These are the activations of a small neural network, seen along a few directions. Each row is one input.
Each table varies a few parts of the input and shows all the possible inputs, shuffled.
Descriptions start from the smaller parts, as in this example, which fits no table here: one of 6 places along a line, together with either a single point or one of 9 places along a line or (one of 3 separate values, together with one of 5 places around a ring).
Shared parts are said once, and a part with two or three values counts as separate values.

Rows:
row 1: [ 0.03 -1.87 -0.52  0.09  0.20 -0.07  2.02 -0.21 -5.01 -0.72 -0.45 -0.38]
row 2: [ 0.58  1.62  0.96  1.85  3.38 -0.14  0.94 -1.14  1.28  0.08 -0.39  0.08]
row 3: [-0.87 -7.55  0.32 -0.72 -6.84  7.20 -1.13 -1.81  0.82  5.30 -4.02 -2.04]
row 4: [-0.72  0.64 -3.28 -0.34 -0.06 -1.59 -2.83  0.68  5.10  0.48  0.88  1.29]
row 5: [-1.49 -1.96 -0.10  0.65 -2.37 -0.06  1.02  1.29 -3.50 -1.24  1.80  1.51]
row 6: [ 1.66  1.61  1.31  0.95  4.17  0.76  1.13 -0.01  1.41  0.48 -0.28 -0.22]
row 7: [ 0.19  1.50 -2.66  1.14 -0.20 -0.51 -3.49  0.95  3.51  0.04  1.01  0.55]
row 8: [-2.83  1.08  1.34 -2.24 -0.60 -2.50  0.25  0.06 -0.27 -1.28  1.41  1.14]
row 9: [ 1.81  1.70 -3.07  0.64  2.36 -0.39 -2.46 -0.44  1.96  0.75 -1.58 -1.40]
row 10: [ 2.32 -6.50  1.60 -3.74 -8.61  5.68 -0.91 -2.48  1.31  2.02 -4.45  1.33]
row 11: [-1.91  0.72  0.71  0.90  0.91 -1.17  0.67  0.02  4.48 -0.11  1.92  2.79]
row 12: [-0.31  1.96  1.58 -1.26  1.87 -1.56  0.47 -1.18 -3.42 -0.92 -0.65 -1.46]
row 13: [-0.31  2.29  1.90 -0.51  0.19 -1.90  0.85 -0.14 -2.30 -1.27  0.53 -1.59]
row 14: [-0.99  1.58  1.30  2.33  0.73 -0.11 -0.03  0.26  2.86 -0.48  2.08  2.06]
row 15: [ 0.60  1.94  1.28  2.64  1.71 -0.50  1.32 -0.14  2.44 -0.25  0.88 -0.06]
row 16: [-1.86  1.93  1.92 -0.77 -0.80 -1.47 -0.46  0.26 -1.84 -1.52  1.63  0.49]
row 17: [ 1.04 -1.85 -0.19 -0.76  1.00  0.82  2.22  0.85 -4.83 -0.32 -0.30 -0.67]
row 18: [-2.42 -2.84 -0.67 -0.77 -2.19 -1.07  1.74  1.14 -1.96 -1.01  1.55  2.13]
row 19: [ 0.74  1.96  1.91 -2.10  2.70 -0.67  0.66 -0.07 -3.27 -0.52 -0.49 -1.76]
row 20: [ 2.89  1.73 -2.73 -0.26  3.13  0.53 -2.24  0.73  2.08  1.20 -1.52 -1.69]
row 21: [ 0.04 -1.63 -0.18  0.88 -1.44 -0.45  2.39  0.84 -3.96 -1.04  0.71 -0.52]
row 22: [ 1.79  1.94 -2.74  1.42  0.74 -0.84 -2.15  0.55  3.11  0.33 -0.27 -1.59]
What is each input in this table made of?
Answer: either one of 2 separate values or (one of 4 places along a line, together with one of 5 places along a line)
Which other rows does row 17 become when the place on the line of 4 takes its other values? List them by row number.
Answer: row 6, row 19, row 20
A walk changes only the place on the line of 5. It starts at row 8 and steps to row 16. List the rest of the walk in order.
Answer: row 13, row 12, row 19
List by row number the other inputs of the same sort as row 10.
Answer: row 3

Rows:
row 23: [ 0.66 -5.97 -3.72  0.04 -6.98  4.37 -3.12 -0.19 -4.70  2.90 -1.12 -4.41]
row 24: [ 1.36  5.10 -0.10  2.40  8.44 -0.30 -3.42  0.00  2.70 -0.34 -0.65 -0.60]
row 25: [ 0.97  5.51  0.56 -1.78  8.10 -2.45 -2.63 -2.80  3.58  0.58 -1.52 -3.31]
row 26: [-0.61 -5.79  6.19  1.37 -6.56  6.23  2.88 -3.93 -2.32  2.21 -0.53 -0.31]
row 27: [ 3.42  5.05  1.99 -2.27  6.40 -3.84  2.85  0.49 -2.13 -2.57 -0.02 -3.79]
row 28: [-3.94  1.42  0.76  2.00 -0.08 -3.15 -0.85  1.97  1.25 -1.39  7.46  1.91]
row 29: [ 1.30  4.06 -2.14  5.19 -0.44 -2.33 -2.70 -0.57  6.07 -0.31  2.90 -0.24]
row 30: [-0.67  1.67 -0.68 -3.28  2.64 -6.55  2.47 -1.50 -4.71 -4.27  0.65  0.53]
row 31: [-0.76 -5.15  7.06 -0.31 -6.36  6.29  1.97 -2.63 -2.62  0.71 -3.25  1.03]
row 32: [-0.40  1.12 -1.26  0.69  3.09 -4.26  1.69  1.17 -5.57 -5.27  1.39  3.18]
row 33: [ 0.38 -5.25 -2.09 -4.83 -7.07  2.00 -3.74 -0.97 -4.39  2.80 -4.56 -5.32]
row 34: [ 0.78  5.29 -0.57 -1.03 -0.41 -4.39 -3.04 -1.99  6.62 -1.24 -0.92 -1.58]
row 35: [ 3.59  6.18  1.26 -1.62  6.28 -1.69  2.67  2.15 -3.10 -2.08  0.87 -1.00]
row 36: [ 3.24 -6.53 -1.91 -4.46 -4.54  4.95 -0.30 -0.05  3.28  2.88 -3.27  4.52]
row 37: [-2.14 -5.86 -4.45  0.25 -6.34  4.43 -1.17  0.80 -3.85  3.27 -3.00 -4.56]
row 38: [-1.03 -5.03  7.96 -3.74 -6.60  3.67  2.23 -4.69 -1.95  2.27 -4.20 -1.19]
row 39: [ 0.58 -5.36 -2.83 -1.52 -6.81  4.39 -4.02  1.07 -5.00  1.47 -3.74 -3.15]
row 40: [ 0.48 -8.31 -3.66  0.17 -3.54  5.42  2.40  0.34  4.63  2.97 -2.50  2.73]
row 41: [-0.28  0.30 -2.04  2.74  2.68 -4.63  2.70 -0.09 -5.24 -3.21  4.21  1.88]
row 42: [-0.54  2.78 -1.42 -2.68  2.57 -4.29  2.28  0.13 -5.68 -3.84  1.45  3.33]
row 43: [ 0.96  3.54  0.16  4.48  6.98 -2.30  4.95  3.36 -1.89 -0.31  1.29 -2.39]
row 44: [ 0.55 -4.13 -2.71 -4.31 -7.25  3.94 -3.78  0.42 -5.27  3.20 -3.88 -2.86]
row 45: [ 3.72  4.53  1.38  1.80  6.77 -1.69  2.06  3.20 -3.00 -3.51  0.82 -1.12]
row 46: [-6.70  1.20  0.26  2.45  0.66 -3.23  1.00  3.32  1.97 -0.44  5.16  1.82]
row 47: [-4.05  2.24  1.57  0.00  0.26 -2.88 -1.87  3.27  0.94 -3.33  4.61  3.33]
row 48: [-4.42  2.71  2.27 -3.94 -0.19 -5.23 -1.18  0.61  1.79 -2.22  3.90  0.75]
row 49: [-3.14  0.08 -2.46  3.27  3.34 -4.79  4.50  1.35 -4.40 -2.20  1.90  1.84]
row 50: [-0.83 -3.86  7.23 -3.23 -6.78  5.80  2.20 -3.25 -2.82  2.56 -3.39  1.33]
row 51: [-3.53 -5.70  5.44  1.55 -5.85  6.23  4.89 -2.79 -1.42  2.60 -2.64 -0.53]
row 52: [ 3.28 -7.76 -2.04 -1.63 -4.11  5.39 -0.53  0.60  3.56  1.13 -3.17  4.23]
row 53: [-4.24  3.86  1.49 -3.31 -0.26 -2.95 -1.37  2.27  0.81 -1.81  4.64  3.57]
row 54: [ 1.47  4.33 -0.99  4.45  8.02 -0.58 -2.34 -1.34  2.97  1.71  2.24 -1.83]
row 55: [ 3.09 -7.70 -1.26 -4.96 -4.41  2.87 -0.26 -1.48  4.15  2.54 -4.04  1.98]
row 56: [ 3.81  3.76  0.56  3.89  6.32 -2.02  3.14  1.90 -2.69 -1.38  3.61 -2.36]
row 57: [-1.46  4.04 -1.39  4.90  8.72 -0.84 -0.43  0.18  3.77  2.65 -0.07 -1.96]
row 58: [ 1.18  4.85 -1.27  3.12 -0.05 -2.05 -3.80  0.79  5.81 -2.38 -0.07  1.11]
row 59: [-1.67  3.83 -2.60  5.60  0.32 -2.52 -0.68  0.91  6.84  0.63  0.59 -0.40]
row 60: [ 1.19  6.77 -0.22 -1.09  7.93 -0.25 -2.80 -1.08  2.59  1.15 -0.59 -0.45]
row 61: [ 3.39 -8.38 -2.94 -0.02 -4.28  5.36  0.38 -0.70  3.81  2.61 -0.49  2.91]
row 62: [ 1.01  6.54 -1.38 -0.35 -0.56 -2.13 -3.22 -0.27  5.63 -0.74 -0.06  1.36]
What is each input in this table made of?
Answer: one of 5 places along a line, together with either one of 3 separate values or one of 5 places around a ring
The inputs of row 55 and row 61 match in every part but the place on the line of 5. If row 38 is changed in the same way as row 55 into row 61, which row does it become?
Answer: row 26
Which other rows does row 23 become when the place on the line of 5 takes its other values? List them by row number.
Answer: row 33, row 37, row 39, row 44
Which other rows does row 36 become when the choice among 3 separate values takes its other values? List them by row number.
Answer: row 44, row 50

Rows:
row 63: [ 0.36 -5.55  2.80 -2.70 -4.05  3.87  2.97 -1.45 -6.76  1.21 -3.09 -1.62]
row 64: [ 0.92  5.90 -3.15  0.66  5.69 -4.37 -2.56  1.58  1.82 -1.52  1.62 -1.16]
row 65: [-1.33 -6.43 -1.99 -1.33 -6.92  2.66 -0.61  0.23 -2.65  1.17 -1.05  0.47]
row 66: [-0.21 -4.77  2.70 -0.58 -5.58  5.23  0.07 -2.02  2.16  2.96 -2.40  0.23]
row 67: [-2.10  5.02  1.17  1.27  3.97 -5.20  1.15  0.95  1.78 -3.17  4.15  2.56]
row 68: [-1.16  4.88 -2.93  2.01  4.46 -5.62 -0.29  2.70 -0.61 -2.93  4.03  0.35]
row 69: [-1.88 -5.91  2.00 -1.97 -7.09  3.38  0.95 -0.71 -0.39  0.97 -0.67  2.60]
row 70: [ 1.89  5.53 -1.55  2.32  7.37 -2.42 -0.91  0.55  3.73 -0.40  0.95 -0.57]
row 71: [ 2.39 -5.66 -0.50 -0.86 -4.77  5.84 -0.92 -1.57  1.92  3.44 -4.23 -0.75]
row 72: [ 0.56  5.97  1.90  1.11  7.31 -4.30  2.60  0.73 -4.89 -3.20  2.10 -1.41]
row 73: [-0.67  6.19  1.80  2.64  5.90 -3.01  0.17 -0.08  4.03 -1.09  2.21  0.43]
row 74: [ 1.22 -5.16 -2.28 -2.56 -6.28  3.95 -2.63 -0.93 -0.14  2.56 -3.61 -1.14]
The inputs of row 66 and row 73 match in every part but one. If row 74 is changed in the same way as row 66 into row 73, which row does it become?
Answer: row 64
What is each input in this table made of?
Answer: one of 2 separate values, together with either a single point or one of 5 places around a ring

Rows:
row 75: [ 1.38  4.24  0.69  4.28  6.08 -0.08  0.22 -0.55  4.25  1.08  0.35 -1.48]
row 76: [ 0.49  2.86 -4.53  4.67  4.12 -1.98 -1.49  2.19  2.54 -0.13  2.15 -0.82]
row 77: [-0.09  1.99 -1.81  0.13  3.90 -4.57  2.33  2.42 -4.33 -3.62  3.18  1.49]
row 78: [ 0.69 -3.23 -4.43  0.14 -3.13  1.55 -2.71  0.74  5.76  1.42 -0.55  2.66]
row 79: [ 1.61 -5.68 -3.06 -0.96 -3.12  3.08  0.38  0.45 -5.16  1.46 -2.69 -2.12]
row 80: [ 1.54 -2.24 -0.10 -3.57 -3.57  2.37 -1.62 -1.36 -4.60  1.31 -3.75 -3.58]
row 81: [-0.08  6.33 -1.59  1.73  4.39 -2.87 -3.60  0.45  3.72  0.09  1.00 -2.51]
row 82: [ 2.67 -4.09  2.32 -1.12 -1.48  5.20  1.91 -1.83 -3.66  2.54 -4.28 -2.45]
row 83: [ 0.73  3.55  3.38 -0.14  5.72 -2.77  3.99 -0.11 -2.67 -2.69  1.23  0.97]
row 84: [-2.77 -2.60  5.24  0.88 -2.93  2.09  3.80 -1.07 -1.53  0.03  0.95  1.66]
row 85: [ 1.81 -1.96  0.92 -0.16 -1.30  3.75 -1.14 -1.74  7.52  2.49 -2.10  2.07]
row 86: [-3.69 -4.10  0.02  1.13 -4.50  0.03  2.24  1.19 -3.11 -0.69  2.61  2.24]
row 87: [-4.04 -0.78  3.25 -1.54 -4.88 -1.01  0.21 -0.44 -2.30 -1.08  1.56  0.76]
row 88: [-0.67  5.52  1.18 -2.72  4.13 -5.47  0.22  0.57 -3.42 -3.68  1.92  0.11]
row 89: [ 0.42  0.19 -1.48 -2.73 -3.45  0.68 -4.75 -0.90  6.99  1.49 -1.56  1.00]
What is each input in this table made of?
Answer: one of 3 separate values, together with one of 5 places around a ring
The inputs of row 89 and row 78 match in every part but the choice among 3 separate values. If row 87 is changed in the same way as row 89 into row 78, which row does it become?
Answer: row 86
Which other rows does row 88 become when the choice among 3 separate values takes its other values? List them by row number.
Answer: row 77, row 83
